Each row below holds a small network's activations on one input, seen along a few directions.
In each table, some parts of the input vary, and every possible input appears once, in random order.
A made-up example of a description, with smaller parts first: ring(5) and (point or ring(9) or (values(2) and line(6))).
Shared parts are said once, and a part with two or three values counts as separate values.

Other details of the inputs vary at random and push rows far along two fixed directions, the same in every table; ignore that.

Rows:
r1: 2.7	-0.8	13.1	4.3	7.9	-30.0	1.9	-2.5	0.0	1.0	-8.0	5.8
r2: -22.8	-20.6	-20.5	-13.6	-6.0	27.1	-10.3	-18.1	-30.9	-26.5	-9.3	-13.9
r3: 13.3	43.8	-18.3	26.9	-8.5	23.8	-33.8	50.1	22.6	33.6	0.1	6.3
r4: 2.9	2.0	16.1	6.1	5.7	-26.2	9.5	-7.9	4.9	4.2	-7.4	-3.2
r5: -28.6	-14.0	-25.6	-7.0	-11.2	21.2	1.4	-8.8	-34.8	-28.6	-2.1	-13.2
r6: -27.1	-14.2	-25.5	-16.7	-5.3	31.1	1.7	-13.2	-26.2	-26.7	-4.4	-1.8
r7: -5.3	-34.7	-43.5	-42.6	-15.1	15.0	3.4	-9.5	-22.1	-12.9	-0.5	-29.3
r8: 17.3	37.8	-8.3	24.4	-10.5	27.3	-44.9	51.6	28.8	21.7	-3.9	1.0
r9: 3.0	-1.9	13.0	-5.5	14.1	-19.6	2.4	-6.7	8.4	3.0	-10.2	16.4
r10: -1.9	2.7	14.0	0.0	0.8	-18.4	16.5	-9.0	15.2	4.7	4.5	11.6
r11: -3.3	6.1	11.0	2.8	7.0	-21.3	21.7	-2.5	9.3	4.7	-2.1	8.0
r12: -27.3	-12.1	-18.3	-20.4	-11.9	33.0	4.1	-18.4	-25.2	-20.5	4.7	-5.4
r13: -0.4	-0.3	19.5	3.9	-3.1	-22.1	11.0	-6.1	14.2	-2.0	3.3	3.4
r14: 0.8	1.7	7.8	0.8	12.0	-26.1	7.5	-5.0	1.3	8.0	-7.0	13.6
r15: 8.8	-3.6	18.3	6.6	4.2	-15.9	16.4	-5.7	10.5	-1.1	10.5	7.6
r16: 12.0	-1.2	14.8	8.8	12.7	-20.0	14.7	-7.6	1.4	5.2	-0.3	1.1
r17: -1.3	3.9	16.0	6.5	2.8	-25.0	16.1	0.0	8.1	-2.5	-3.2	0.0
r18: 2.0	18.7	-46.0	20.5	-26.6	81.7	-45.1	20.8	-11.9	16.5	11.3	-28.4
r19: 11.7	-4.0	11.9	7.0	14.9	-24.1	7.3	-2.4	-3.5	2.0	-1.0	9.9
r20: 0.3	-0.8	24.9	-5.0	0.4	-19.3	5.4	-1.3	11.3	-4.7	1.8	7.9
r21: 3.9	-3.7	25.2	-5.2	3.5	-20.3	-1.2	-8.7	8.3	2.9	-2.4	4.4
r22: -25.8	-11.0	-26.8	-9.1	-5.9	26.4	8.5	-24.2	-31.1	-10.9	-4.4	-16.8
r23: 24.8	41.7	-11.7	35.2	-7.9	30.6	-27.0	48.1	22.7	31.1	7.1	-6.5
r24: 24.4	38.8	-14.7	33.4	-5.7	26.6	-34.5	53.4	18.0	27.7	6.4	2.3
r25: -24.2	-15.3	-18.1	-20.8	-8.7	32.1	-2.2	-25.8	-28.4	-13.3	0.5	-9.1
r26: 13.2	-8.8	17.2	1.1	17.6	-17.1	2.2	-3.2	3.8	-2.1	-4.0	12.2
r27: 3.5	-2.9	19.7	3.5	-0.2	-23.2	4.5	-13.6	11.1	5.1	-1.0	0.1
r28: 12.6	-7.5	24.2	-2.4	10.8	-14.1	4.4	-7.9	4.7	4.3	4.8	8.3
r29: 9.4	-4.3	23.8	-2.1	7.7	-13.1	11.0	-0.8	7.5	-3.5	9.0	11.8
r30: -10.6	-29.3	-44.4	-42.7	-14.1	15.1	8.4	-3.1	-17.2	-22.7	6.8	-27.9
r31: 1.8	0.1	14.2	-0.3	3.9	-19.5	10.0	-16.3	12.3	11.8	0.2	8.2
r32: 9.9	-6.1	17.0	1.5	14.5	-16.0	8.8	4.2	6.8	-9.6	0.1	15.8
Description of these inputs: values(2) and (point or (values(3) and ring(5))).
The inputs of r23 and r16 match in every part but the values(2) part. If r3 is changed in the same way as r23 into r16, which row does it become?
Answer: r14
Change only the values(2) part in r25. List by row number the other rows that result.
Answer: r12

Rows:
r33: 1.0	-12.9	-2.0	-10.7	12.2	-11.2	1.6	7.2	-8.6	-18.6	-6.9	10.9
r34: 7.0	-11.6	9.1	-6.3	3.0	-12.8	7.4	-8.7	2.3	-0.8	1.8	-2.2
r35: 18.0	47.4	16.0	42.4	0.2	5.2	-28.7	33.6	30.5	39.0	-4.0	13.0
r36: 2.1	-13.6	1.4	-20.3	0.8	-10.1	9.1	-9.3	1.9	-2.1	0.3	-4.1
r37: -2.5	-11.1	8.9	-3.6	4.5	-6.1	10.6	-15.5	-7.5	-7.7	4.0	4.0
r38: -2.6	-9.4	-5.8	-18.1	-5.3	-14.7	10.1	-6.1	3.2	-0.2	0.6	-7.7
r39: 36.9	40.4	7.4	28.5	-2.1	-4.5	-26.0	44.5	43.1	43.5	3.9	0.8
r40: 1.0	-14.0	-1.8	-22.4	-4.3	-13.5	5.6	-8.1	4.8	-1.5	0.8	-4.9
r41: -4.0	-2.8	3.8	2.6	2.8	-5.1	12.3	-10.5	-6.9	-4.3	4.2	1.3
r42: -2.5	-8.9	-5.0	-6.7	11.6	-13.9	6.9	8.3	-9.9	-17.5	-7.4	8.6
r43: -11.6	-0.4	12.9	9.2	2.8	-3.5	14.2	-13.8	-7.3	-9.5	1.0	5.6
r44: -21.7	3.3	-77.2	-7.4	-36.4	92.4	-34.9	12.7	-30.5	-3.3	4.7	-42.6
r45: -9.1	-5.1	16.3	5.0	4.0	-1.3	9.1	-15.4	-6.0	-10.6	1.5	7.7
r46: -12.0	-1.3	15.8	7.9	6.1	-1.1	2.5	-18.9	-9.0	-6.3	-4.4	9.6
What do these inputs look like to the network?
Answer: values(2) and (point or line(6))
The inputs of r33 and r42 match in every part but the values(2) part. If r37 is changed in the same way as r33 into r42, which row does it become?
Answer: r41
Change only the values(2) part in r34. List by row number the other rows that result.
Answer: r39

Rows:
r47: 4.7	-9.6	-6.8	-6.0	-1.0	2.1	-0.6	-1.4	-6.7	-3.1	4.0	-6.6
r48: 0.3	-6.8	-10.2	-7.9	-1.4	-0.6	-4.8	-1.9	-6.7	0.0	-2.6	-6.2
r49: 3.5	-31.4	45.8	-25.0	23.8	-78.9	52.9	-32.5	10.0	-18.0	2.0	24.8
r50: -4.7	-5.0	-9.2	-11.7	-2.8	0.3	2.0	-1.3	-0.8	-3.4	-4.1	-5.4
r51: -8.6	3.6	0.5	5.7	0.2	12.6	-7.1	2.3	-11.0	-11.0	-1.5	1.2
r52: -3.6	9.3	-3.8	6.5	-8.1	24.0	-10.8	-0.1	-6.0	8.0	1.8	-5.5
r53: -9.3	5.6	-8.9	11.7	-3.6	7.2	6.2	-0.4	-10.7	-2.5	1.0	-5.5
r54: -6.9	-5.5	4.5	2.9	6.6	-0.5	9.1	-15.2	-11.0	-11.9	-3.0	7.7
r55: -7.8	-0.4	-2.8	8.0	-0.9	15.7	-6.7	1.8	-10.3	-6.4	-2.0	3.9
r56: 52.4	41.0	29.1	27.0	9.0	-31.8	-20.9	52.6	63.6	49.9	1.7	15.5
r57: -1.8	-6.6	-9.4	-9.9	-1.5	-0.1	-0.3	-2.1	-2.8	-2.3	-4.7	-7.1
r58: -5.0	9.0	-8.4	10.7	-1.1	24.8	-11.5	1.3	-5.2	5.7	2.1	-2.5
r59: -0.1	-6.9	-6.5	-9.3	-2.8	4.2	5.1	0.2	-0.4	-5.6	2.6	-6.2
r60: -6.4	-3.8	-10.2	-12.5	-4.6	0.0	0.1	-0.7	-2.2	-2.6	-0.4	-1.0
r61: -6.5	7.7	-3.8	9.7	-11.8	20.9	-12.7	-2.6	0.3	3.1	3.0	-7.2
What do these inputs look like to the network?
Answer: point or line(6) or (values(2) and line(4))
Change only the line(4) part in r60. List by row number the other rows that result.
Answer: r48, r50, r57
Change only the values(2) part in r56. List by row number the other rows that result.
Answer: r57
Start at r51 and move only the line(6) part, one step at a time. The first step leads to r55. Which rows follow, in order?
Answer: r54, r58, r52, r61

Rows:
r62: -1.3	7.8	0.5	-0.8	-5.7	-6.7	-1.5	5.5	9.3	7.2	-0.9	1.0
r63: 0.1	7.9	-0.3	-1.8	-5.2	-4.0	1.0	0.6	12.2	11.4	-0.8	0.0
r64: 9.7	2.7	0.0	4.6	-0.7	-5.1	1.4	7.0	4.2	6.7	5.3	-4.8
r65: -40.0	-22.3	-56.8	-19.0	-20.5	72.1	-5.7	-13.1	-55.0	-39.3	3.8	-24.2
r66: 4.9	4.6	-2.1	5.4	2.2	-8.3	-2.6	8.6	3.9	4.0	-5.2	-2.3
r67: 10.2	1.9	-1.6	6.4	7.1	-3.3	0.7	13.1	0.4	1.7	0.5	4.5
r68: 10.8	0.6	4.6	-0.5	5.9	0.8	-7.3	9.3	3.6	-0.4	0.4	9.1
r69: 10.7	3.4	-0.9	3.5	0.1	-2.5	4.0	2.0	7.4	10.8	5.5	-5.7
r70: 4.8	1.8	4.5	-2.6	-2.0	-4.5	-9.9	2.0	7.3	8.6	-1.7	0.3
r71: 10.1	-0.2	7.0	-0.1	1.1	0.0	-7.5	7.4	7.5	-0.1	0.7	1.5
r72: -4.1	16.8	18.1	34.5	2.4	13.6	-5.0	-4.3	-1.5	2.9	4.8	12.0
r73: -38.3	-24.9	-54.0	-22.5	-15.5	67.4	-16.2	-19.9	-56.7	-35.7	-2.3	-23.3
r74: 5.1	4.7	-4.1	5.1	7.6	-6.9	-2.8	11.1	0.1	4.5	-5.2	4.9
r75: -27.9	-66.0	42.9	-47.5	25.1	-79.3	86.4	-82.3	-23.8	-50.6	1.3	14.3
r76: -10.1	19.3	21.1	27.8	5.8	7.2	-3.5	-7.5	-5.1	4.8	-5.1	11.3
r77: 3.2	5.7	3.0	0.0	-4.6	-3.0	1.5	7.4	9.6	4.5	6.2	-0.3
r78: -1.6	7.7	-1.8	0.6	3.3	-4.9	-2.6	11.2	5.7	2.0	-4.8	9.6
r79: -1.7	7.5	0.4	0.9	-2.1	-6.2	-2.5	9.0	9.6	1.6	-4.7	2.4
r80: 9.6	1.9	0.3	6.6	2.5	-4.5	0.5	10.7	4.3	1.4	1.2	-3.1
r81: 5.7	1.6	3.7	-3.3	-1.4	-1.7	-7.1	-2.6	10.5	13.2	-2.0	-0.6
r82: 4.7	2.1	4.4	-1.1	1.7	-4.1	-11.0	5.3	7.4	2.8	-5.1	1.8
r83: 3.2	5.1	3.1	1.8	-1.6	-2.5	0.7	10.9	9.9	-1.1	2.0	1.6
r84: 9.8	-0.3	7.2	-1.8	-1.8	-0.7	-6.4	4.1	7.5	5.9	4.6	-0.4
r85: 6.7	5.7	-3.3	2.6	-1.2	-6.0	0.8	0.1	7.0	13.2	-1.5	-4.5
r86: 10.4	-0.4	6.3	-2.6	-0.9	2.0	-3.6	-0.5	10.7	10.7	4.5	-1.6
r87: 5.3	5.2	-2.2	3.7	-1.5	-8.9	-1.6	5.0	3.9	9.2	-1.6	-3.7
What do these inputs look like to the network?
Answer: values(2) and (point or (values(3) and line(4)))
Change only the values(3) part in r69. List by row number the other rows that result.
Answer: r75, r86
Start at r85 and move only the line(4) part, one step at a time. The first step leads to r87. Which rows follow, in order?
Answer: r66, r74
Change only the values(3) part in r66. List by row number the other rows that result.
Answer: r79, r82
